Each row below holds a small network's activations on one input, seen along a few directions.
Each table varies a few parts of the input and shows all the possible inputs, shuffled.
A made-up example of a description, with smaller parts first: one of 8 places around a ring, together with either a single point or (one of 2 separate values, together with one of 4 places along a line) or one of 9 places along a line.
Shared parts are said once, and a part with two or three values counts as separate values.

Other details of the inputs shift rows strongly along two fixed directions, in all tables alike. That doesn't count.

A family of inputs:
R1: 41 10 39 -11 -13 -10 6 -43 -19 -20 -5 -59
R2: -32 46 -57 -42 4 -4 60 -4 34 -16 -13 25
R3: -10 -3 25 33 -7 17 -47 -11 -46 12 44 5
R4: 1 -5 61 30 7 -19 -46 -8 -39 40 49 48
R5: -39 -15 -16 16 13 1 -9 43 17 28 -1 41
R6: -10 -29 -34 -21 0 -26 32 36 27 10 -12 24
R7: 15 -15 -33 -3 5 -8 29 6 16 8 -29 -2
R8: -5 -11 -16 -24 21 7 18 3 37 -18 -39 -32
R9: 21 23 23 -3 -34 20 -20 -39 0 -35 -5 -66
R10: 20 18 20 0 -19 24 -18 -44 -11 -18 -12 -68
R11: 2 -25 48 49 9 -7 -16 11 -31 61 54 67
R12: 12 21 17 -6 -2 20 -9 -20 0 -20 -30 -55
R13: -27 -16 -29 3 10 13 17 38 41 2 -32 20
R14: -18 -27 -31 -16 14 3 17 37 12 -8 5 1
R15: 3 -20 -8 24 7 -11 -13 19 -30 26 29 45
R16: -21 -19 16 11 27 7 -27 18 -17 11 31 28
R17: 22 8 16 -31 -4 -16 -9 -18 -16 -46 -11 -32
R18: -30 -44 1 43 42 13 4 35 0 74 34 61
R19: 1 6 -1 -36 -2 -1 -7 5 26 -27 -15 -35
R20: 16 -7 2 -20 13 -11 16 -13 14 -11 -37 -16
R21: 6 5 37 31 -25 -10 -41 -21 -42 27 34 19
R22: 8 85 19 -28 -10 5 8 -68 -39 -51 27 -38
R23: -15 -18 54 48 28 15 -42 13 -17 57 53 61
R24: 7 -20 -12 21 -2 -10 12 17 11 20 5 36
R25: 7 -18 9 -3 1 -13 1 9 -28 1 22 14
R26: -2 -22 -62 -22 -8 -4 47 6 38 -14 -70 -11
R27: -27 39 -66 -33 21 8 79 -12 38 -8 -36 17
R28: -4 -19 -38 4 17 14 19 19 29 16 -16 -4
R29: -22 -25 -37 -19 10 -4 21 43 38 11 -2 9
R30: 15 18 18 4 -16 2 -31 -16 -7 -8 29 -39
R31: -5 -14 -22 0 11 -2 23 15 14 11 -48 19
R32: -12 10 45 36 8 11 -52 -2 -49 8 39 6
R33: -5 68 33 18 6 13 8 -43 -28 19 50 38
R34: -10 -25 -42 3 -11 -5 27 22 29 8 -34 32
R35: 25 16 7 -3 -16 10 -6 -16 16 -28 2 -54
R36: -12 -3 -38 -25 -9 -23 21 28 30 -16 -50 5
R37: 6 -14 25 8 8 -10 -5 2 3 12 3 32
R38: 23 9 22 -18 -14 11 3 -13 12 -28 3 -57
R39: 13 25 19 -11 -35 8 -32 -34 -9 -28 4 -64
R40: 30 30 40 -5 -29 -8 -10 -36 -9 -42 -23 -48
R41: -12 -13 -32 -13 5 -8 11 31 -2 -10 -32 26
R42: -3 -14 13 31 -9 0 -31 -2 -51 25 31 43
R43: 43 29 24 -14 -36 -19 -19 -37 -16 -32 8 -56
R44: -15 -24 -58 -11 14 9 13 44 21 -2 -4 13
Each input here is: one of 4 places along a line, together with either a single point or (one of 2 separate values, together with one of 5 places around a ring).
The inputs of R37 and R4 match in every part but the place on the line of 4. If R34 is changed in the same way as R37 into R4, which row does it become?
Answer: R21
The inputs of R26 and R42 match in every part but the place on the line of 4. If R10 is changed in the same way as R26 into R42, which row does it become?
Answer: R3
Which other rows does R16 become when the choice among 2 separate values takes its other values? List them by row number.
Answer: R17
Which other rows does R26 become when the place on the ring of 5 takes its other values? List them by row number.
Answer: R1, R7, R20, R31

A family of inputs:
R45: -27 -2 -13 29 16 13 15 10 4 34 -9 64
R46: 21 0 40 9 -8 -23 -3 -16 -5 16 9 4
R47: 16 -26 15 15 -3 1 -17 -1 -19 -3 -9 -5
R48: -13 15 -46 -6 -3 20 27 2 44 -10 -27 -20
R49: 29 -8 2 -10 -24 12 -16 -16 2 -36 -9 -81
R50: 4 18 -44 -21 -16 -9 45 -10 27 -10 -49 -3
R51: -24 10 -36 -8 13 14 18 10 25 4 -35 5
R52: -30 -5 -15 2 36 7 9 19 -8 27 22 42
R53: 10 10 46 -6 4 3 -19 -19 1 -7 1 -38
R54: 9 19 19 -10 -14 -7 -22 -3 -18 -30 4 -8
R55: 15 -4 -14 -38 2 -7 33 7 45 -40 -54 -31
R56: 2 3 8 3 -21 -26 -15 4 -23 6 20 29
R57: -2 18 2 1 8 16 4 -7 -11 3 40 -9
R58: 12 14 9 1 2 -17 12 -20 -28 11 27 18
R59: 5 -48 -38 9 1 -22 18 33 8 24 -24 34
R60: -16 -26 3 20 14 11 1 26 28 35 19 24
R61: -14 9 20 -2 -6 -1 -36 2 -20 -8 19 -2
R62: -6 10 13 6 -20 6 -31 0 -7 -10 37 -12
R63: 1 -27 17 12 3 6 -29 -1 -18 5 1 -16
R64: 7 19 13 -6 14 3 6 -19 -26 -12 18 4
Describe the family of inputs behind these rows.
Answer: one of 4 places along a line, together with one of 5 separate values
The inputs of R53 and R52 match in every part but the choice among 5 separate values. If R60 is changed in the same way as R53 into R52, which row does it become?
Answer: R57
